These are the activations of a small neural network, seen along a few directions. Each row is one input.
Each table varies a few parts of the input and shows all the possible inputs, shuffled.
A made-up example of a description, with smaller parts first: one of 3 separate values, together with either a single point or one of 9 places along a line or (one of 5 places around a ring, together with one of 6 places along a line).
Shared parts are said once, and a part with two or three values counts as separate values.
(in the rows, 128 means zero)

Other details of the inputs shift rows strongly along three fixed directions, in all tables alike. That doesn't count.
These rows show it; all are for the same input, with only those details redrawn:
[144  89 113 147 171 142 124 117 150 156 152  79]
[121 120 112 128 151 112 137  88 151 154 161 127]
[ 93  95 148 154  97  91  62 124 124 136 104 104]
[103  80 152 162 111 108  64 133 120 133 107  83]
[114 111 116 125 147 127 149  95 145 150 143 138]
[133  91 127 155 153 121 102 118 144 152 146  76]
[ 87  81 134 115 117 154 155 116 104 119 104 157]
[127  99 110 129 159 132 143 103 145 151 148 116]

A family of inputs:
R1: [140 101 114 121 139 211 193 123 120 123 150 146]
R2: [133 174  86 130 158 137 162  75 161 146 184 169]
R3: [182 130 139 123 182 138 112 148 153 140 144  75]
R4: [125 133  87 141 164 144 162 100 130 151 164 129]
R5: [132 136  65 117 137  87 145  95 158  99 126 127]
R6: [114 114 157  98  82 172 138 139 116 100  99 167]
R7: [169 160 123 137 171 156 119 145 150 128 158  91]
R8: [100 136  81 128  76  80 115 109 112  74  81 141]
R9: [118 105 150 109  99 166 175 173  50 107  83 154]
R10: [130 116 161 138 110 128  61 147 150 116 106 103]
R11: [148  98 118 144 165 128 131 143 154 162 155  77]
R12: [106  84 149 160 112 110  69 131 122 133 111  86]
R13: [ 97 173 142 138  81  68 134 116 108 139 120 168]
R14: [122 206 141 102 101  80 128 104 124 129 137 173]
R15: [148 144 169 125 102 106  74 152 122 127 121  96]
R16: [ 83 161 118 123 102  88 112  80 149 122 137 197]
R17: [122 109 145 174  97 117  92 160 105 145 119  89]
R18: [126 118 173 132  83 103 102 163  90 131  96 119]
R19: [150 152 158 144 110 105  83 160  99 135 113  95]
R20: [103  28 104  81  91 196 187 161  79  49  44 136]
R21: [143 115 101 119 157 216 178 130 127 108 137 154]
R22: [128 132 145 149 128 125  59 149 147 110 120 107]
R23: [101 147 144 124  73 103 117  88 143 132 141 173]
R24: [103  97 142 168 114  98  70 169 116 129 109  89]
R25: [102 126 135 129 108 111 109  96 152 128 126 156]
R26: [134  85 116 170 169 140  94 135 133 140 145  69]
R27: [109 144  91 125  66  75 130  95 124  92 101 137]
R28: [156  98 124 139 171 132 134 157 145 159 139  76]
R29: [ 81 168 120 134  84  76 126  68 117 144 140 179]
R30: [155 158 121 100 183 136 148 131 137 121 151 137]
R31: [103 169 152 117 103  99  88 131 134 100 106 168]
R32: [134 155 104 120 143 110 172  65 157 169 183 153]
R33: [117  91 132 103 142 164 174 175  73 101  91 156]
R34: [133 153 104 125 155 139 137  94 168 131 156 161]
R35: [193 119 146 131 161 145 118 163 129 151 143  63]
R36: [155 121 127  80 168 191 195 135 146 113 133 152]
R37: [113 134 146 105  96 181 155 138 107  98 108 174]
R38: [102 171 147 107 113  74 106 131 104 110 105 175]
R39: [141  92 115 107 149 183 224 138 119 146 152 141]
R40: [142 119 123 155 164 108 115 163 140 148 142  85]
R41: [156 112 142 139 126 169 116 127 148 131 138 109]
R42: [139 106 147 143 126 145  84 130 156 125 122 104]
R43: [ 92 150 112 136 114 104 147 124 113 137 131 161]
R44: [117  60 154  72 130 210 196 184  58  82  61 165]
R45: [175 134 127 154 156 170 120 126 159 140 167  86]
R46: [133 105 113 139  72  89  82 122 130  97  89  78]
R47: [144 167 115 101 158  83 162 107 151 161 153 151]
R48: [139 194 103 122 148 128 135  98 164 135 163 155]
R49: [126 179 130 113 131 119 123 131 110 111 120 154]
R50: [138 145 104 141 158 126 160 148 121 150 140 119]
R51: [179 141 121 145 181 143 113 168 114 139 134  71]
R52: [144 135 175 134  98 132  76 158 133 118 113  93]
R53: [100 190 124 120 107  62 130 119 101 134 117 176]
R54: [107 100 152 113  88 139 167 159  86 125  99 158]
R55: [160 207 118 106 151 131 176  94 167 143 176 164]
The inputs of R42 and R45 match in every part but one. If R47 is changed in the same way as R42 into R45, which row does it become?
> R9
What do these inputs look like to the network?
> one of 5 places around a ring, together with either a single point or one of 10 places around a ring
Change only the place on the ring of 10 in R21. List by row number the other rows that result.
> R2, R4, R7, R43, R48, R49, R50, R51, R53
Change only the place on the ring of 10 in R33. List by row number the other rows that result.
> R16, R22, R24, R26, R30, R31, R34, R38, R40

A family of inputs:
R56: [113 184 136 130  96  64  65  95 165 125 132 150]
R57: [ 98 120 128 114 111 166 158 114 108 110 122 174]
R58: [177 141 119 150 156 133  99 123 179 152 168  65]
R59: [ 93  93 139 132 112 162 139 144  96 118 100 155]
R60: [111 105 144 105 110 153 161 158  75 109  92 150]
R61: [111 163 111 105 150 111 184  59 157 163 179 188]
R62: [116 160 146 121  97  64 106 109 141 143 127 143]
R63: [172 134 119 150 175 143  90 125 172 140 162  75]
R64: [119 149 161 149  77  63  43 126 144 136 113 109]
R65: [112 134 130 133 129 102 136 126 127 147 137 148]
R66: [110 119 137  96 119 139 178 141  86 121 111 164]
R67: [135 113 137 128 114 150 131 166  89 108  99 121]
R68: [109  77  98 136 105 138 134 132 105  94  96 112]
R69: [114 123 124 116 139 155 149 147 106 104 112 162]
R70: [103 107 145 118 116 134 146 158  84 124 107 145]
R71: [119 151 157 144  79  84  68 149 107 111  95 110]
R72: [103 161 137 150  98  84  80 134 123 128 119 137]
R73: [159  72 131 142 147 211 131 160 122 111 129  81]
R74: [ 93 132 146 153  96  94  83 137 111 135 104 136]
R75: [156 101 127 143 163 153 130 123 158 156 166  91]
R76: [142 169 105  98 149 124 180  66 176 158 177 168]
R77: [123 166 138 115 113  95 111 127 123 113 113 145]
R78: [136 161 105 125 162 121 159  66 164 168 185 155]
R79: [124 134 136  99 114 145 140 129 127  96 107 163]
R80: [166  98 143 154 154 136  91 142 162 156 156  48]
R81: [120 147 136 140 108  94  90  92 156 145 145 136]
R82: [158 108 131 118 159 152 165 148 117 140 135 101]
R83: [150 120 116 125 163 154 163 144 115 146 143 115]
R84: [122 112  70 120 152  95 181  77 157 144 153 133]
R85: [118 120 158 132  93 102  93 132 131 133 111 118]
R86: [158 122 117 165 178 146  86 145 153 141 147  71]
R87: [125 120 133  91 120 166 168 140 104  86  94 172]
R88: [151 190 103 102 141 108 178  90 163 135 165 166]
R89: [ 85  82 151 133 106 149 134 151  94 119  98 145]
R90: [161 129 127 132 165 146 121 159 122 124 130  89]
R91: [110 142 127 110 113 135 160 139  95 112 116 166]
R92: [153  93 116 151 170 195 150 156 126 128 141  92]
R93: [104 136 155 159 102 100  35 128 128 118 109 107]
R94: [116 141  64 101 149 112 185  75 150 116 141 166]
R95: [146  50  88 146 154 162 143 141 123 123 116  65]
R96: [119 157 139 138 117  90  83 142 115 120 116 128]
R97: [170 141 126 145 140 130  99 136 163 137 145  75]
R98: [122 116 144 109 107 141 148 151  89 114  96 143]
R99: [133 136 132 106 115 128 155 126 125 124 121 153]
What do these inputs look like to the network?
> one of 4 places along a line, together with either a single point or one of 10 places around a ring
The inputs of R61 and R78 match in every part but the place on the line of 4. If R85 is changed in the same way as R61 into R78, which row does it become?
> R64
The inputs of R74 and R69 match in every part but the place on the line of 4. If R81 is changed in the same way as R74 into R69, which row does it become?
> R63
Change only the place on the line of 4 in R60. List by row number the other rows that result.
> R66, R67, R90
Which other rows agree with R68 in the place on the line of 4? List them by row number.
> R57, R58, R67, R71, R72, R73, R88, R91, R92, R97

A family of inputs:
R100: [149  96 101 144 166 183 160 158 102 120 121 102]
R101: [ 76  83 148  97  68 136 123 155  62  64  53 154]
R102: [145  88 133 124 126 151 109 142 121 100 104  85]
R103: [111 125 117  93 104 159 201 112 134 114 129 183]
R104: [149 129 172  73 102 207 204 208  51  63  92 218]
R105: [ 74 144 150 129  86  57  96 123 113 132  96 177]
R106: [150 101 124 145 160 124  93 152 127 121 127  60]
R107: [134 116 126 139 163 155 135 126 130 148 163 109]
R108: [105 166 137 134  93  32  88 105 133 149 113 145]
R109: [153 100  94 112 149 209 198 132 110 114 121 136]
R110: [169  95 110 124 164 155 129 140 131 119 135  68]
R111: [159 133  99 129 156 127 164 130 151 147 166  91]
R112: [153 159  92 126 150 140 159  90 159 141 157 147]
R113: [115 129 124 155  95 103  79 141 101 116  96 108]
R114: [ 77 103 184 152  52 116  46 137  92 113  87 128]
R115: [124  81 165 155  98 160  81 148 100 123 105  85]
R116: [ 99 113 139 138  95 112 120 157 104 111 105 118]
R117: [ 97  59 135  88 114 213 211 152  46  85  89 170]
R118: [109 157 134 133  92  91 112 106 165 133 141 151]
R119: [ 92 135 143 109  94 104 100 106 137  94 105 171]
R120: [121 174 131 125  96  45 102  81 156 161 129 153]
R121: [150 204 152  66 146 146 146 148 118 138 140 170]
R122: [141 161  94 124 168 120 174 108 179 158 189 137]
R123: [112 148  94 122 144 138 173 115 122 127 133 177]
R124: [ 91 174 121 111 118  66 106  86 153 120 137 178]
R125: [140 171  98 104 127 108 191  81 171 148 170 158]
R126: [114  82 138 121 140 163 145 163 105 127 101 137]
R127: [150 100 115 172 161 165  93 166 127 132 125  69]
R128: [160 165 108 125 155 114 157  67 164 168 192 124]
R129: [ 84 165 146 117  59  32  92  94 119 137  93 181]
R130: [148 199  77 128 144  83 147  68 164 158 171 147]
R131: [ 64 150 143  98  83  91 113  92 129  87  99 210]
R132: [135 122 144 168  87  81  51 154 133 134 119  56]
R133: [130 215 160  68 137 158 209 133 102 104 110 203]
R134: [162 129 117 171 146 140  77 135 159 142 140  79]
R135: [112 106 130 119 140 153 168 129  90 120 132 142]
R136: [142 160  93 125 169 112 179 111 173 157 188 133]
R137: [150 126 119 126 149 136 153 102 126 144 161 118]
R138: [126 107 157 171 124 130  51 140 128 144 137  72]
R139: [140  98 140 154 146 112 100 160 117 144 112  80]
R140: [135  97 120  95 141 179 168 124 127  95 116 142]
R141: [142 110 130 133 162 143 133 131 149 151 136 119]
R142: [167 103 131 146 165 144 110 138 163 163 140  82]
R143: [140  89 123 130 164 156 125 156 123 111 125  93]
R144: [136 133 125 152 161 116 114 120 137 155 167 100]
R145: [160 119 129 138 147 121 118 121 158 162 135 102]
R146: [152 108 122 171 154 160  84 150 142 129 129  77]
R147: [105 118 158 165  88 101  57 151 143 120 114  99]
What do these inputs look like to the network?
> either one of 3 separate values or (one of 5 separate values, together with one of 9 places around a ring)
Which of the alternatives is R147?
> one of 5 separate values, together with one of 9 places around a ring
Start at R139 and move only the place on the ring of 9, one step at a time. The first step leads to R108. Which rows follow, in order?
> R129, R120, R145, R142, R141, R126, R105
Change only the choice among 5 separate values in R122. List by row number the other rows that result.
> R107, R124, R126, R127
List by row number the other inputs of the same sort as R121.
> R104, R133

A family of inputs:
R148: [140  21 118 148 182 172 146 169 128 125 104  54]
R149: [179 189 111 135 202 109 145  93 172 186 194 134]
R150: [134  89 161 112 110 191 122 157 102 107  95  98]
R151: [162  88 124 151 156 196 122 189 113  85 109  67]
R152: [ 54 126 129 170  30  28  82  87 122 136  96 151]
R153: [124 128 140 158 129 146  82 173  92 114  87 102]
R154: [ 94 164 151 135  90  66  80 144  83 121 106 130]
R155: [ 73  86 125 163  61 109  91 102 100 121  98 131]
R156: [183 154 134 143 174 108 135 132 183 188 186  83]
R157: [129 154 171 141 119 107  85 118 138 148 132 126]
R158: [ 68  85 113  74 129 133 211  91 104 104 110 206]
R159: [ 55 123 111 142  50 100 102  79 116 127 108 179]
R160: [151 171 110  86 145 121 206  99 172 160 165 154]
R161: [154 130  70 155 170 103 176  54 172 182 210  97]
R162: [143 137 124 100 141 184 170 121 154 111 154 143]
R163: [187 125 135 174 144 125  44 155 171 119 146  42]
R164: [129 114 120  67 137 228 223 122 122 101 113 185]
R165: [ 76 104 137 139 101  63  53  98 133 124  98 123]
R166: [178 116 107  87 162 167 200 123 131 123 151 128]
R167: [166 155 113 151 136  68  95 151 147 147 137  71]
R168: [105  99 125  93 135 205 201 165  51  87  82 173]
R169: [ 63  81 124 165  53 127  82 118 110 106  98 139]
R170: [122 118 106 157 155  87  52 108 187 146 159  79]
R171: [162 114 108 115 163 172 171 145 106 108 114 115]
R172: [147 117 122 137 140 162 120 162 112  97  96 106]
R173: [126  65 150 104  86 203 126 177  82  65  55 142]
R174: [121 168 137  78 137 124 199  86 130 149 174 195]
R175: [ 90 162 168 126  86  69  93 131  95 136 120 172]
R176: [140 190  91 110 168  96 192 121 137 162 164 155]
R177: [191 122 145 195 187 146  47 179 157 155 171  27]
R178: [164  78 161 143 157 217 122 176 119 130 117  88]
R179: [141 140 149 151 136 129  77 150 124 145 126 121]
R180: [130 187 109  78 107  85 166  63 150 120 139 206]
R181: [114 163 163 137 109 115  98 118 146 126 142 155]
R182: [106 165 154 135  95  60  99 145 120 153 120 161]
R183: [138 137 151 117 117 125 119 130 133 137 139  96]
R184: [151 193  92  92 155  85 182  86 139 139 167 157]
R185: [ 94 181 131 145 110  93  93 134 119 109 130 145]
R186: [172 109 115 107 142 147 173 151 133 125 130 108]
R187: [ 68  69 117 107 116 148 135 117 113  98  80 176]
The inputs of R155 and R161 match in every part but one. If R180 is changed in the same way as R155 into R161, which row does it become?
> R166
What do these inputs look like to the network?
> one of 5 places along a line, together with either one of 2 separate values or one of 6 places around a ring
Which other rows agree with R173 in the place on the line of 5? List them by row number.
> R153, R159, R164, R172, R178, R179, R187
Which other rows agree with R156 in the place on the line of 5? List them by row number.
> R148, R152, R160, R167, R176, R182, R186
Change only the choice among 2 separate values in R169. List by row number the other rows that result.
> R170
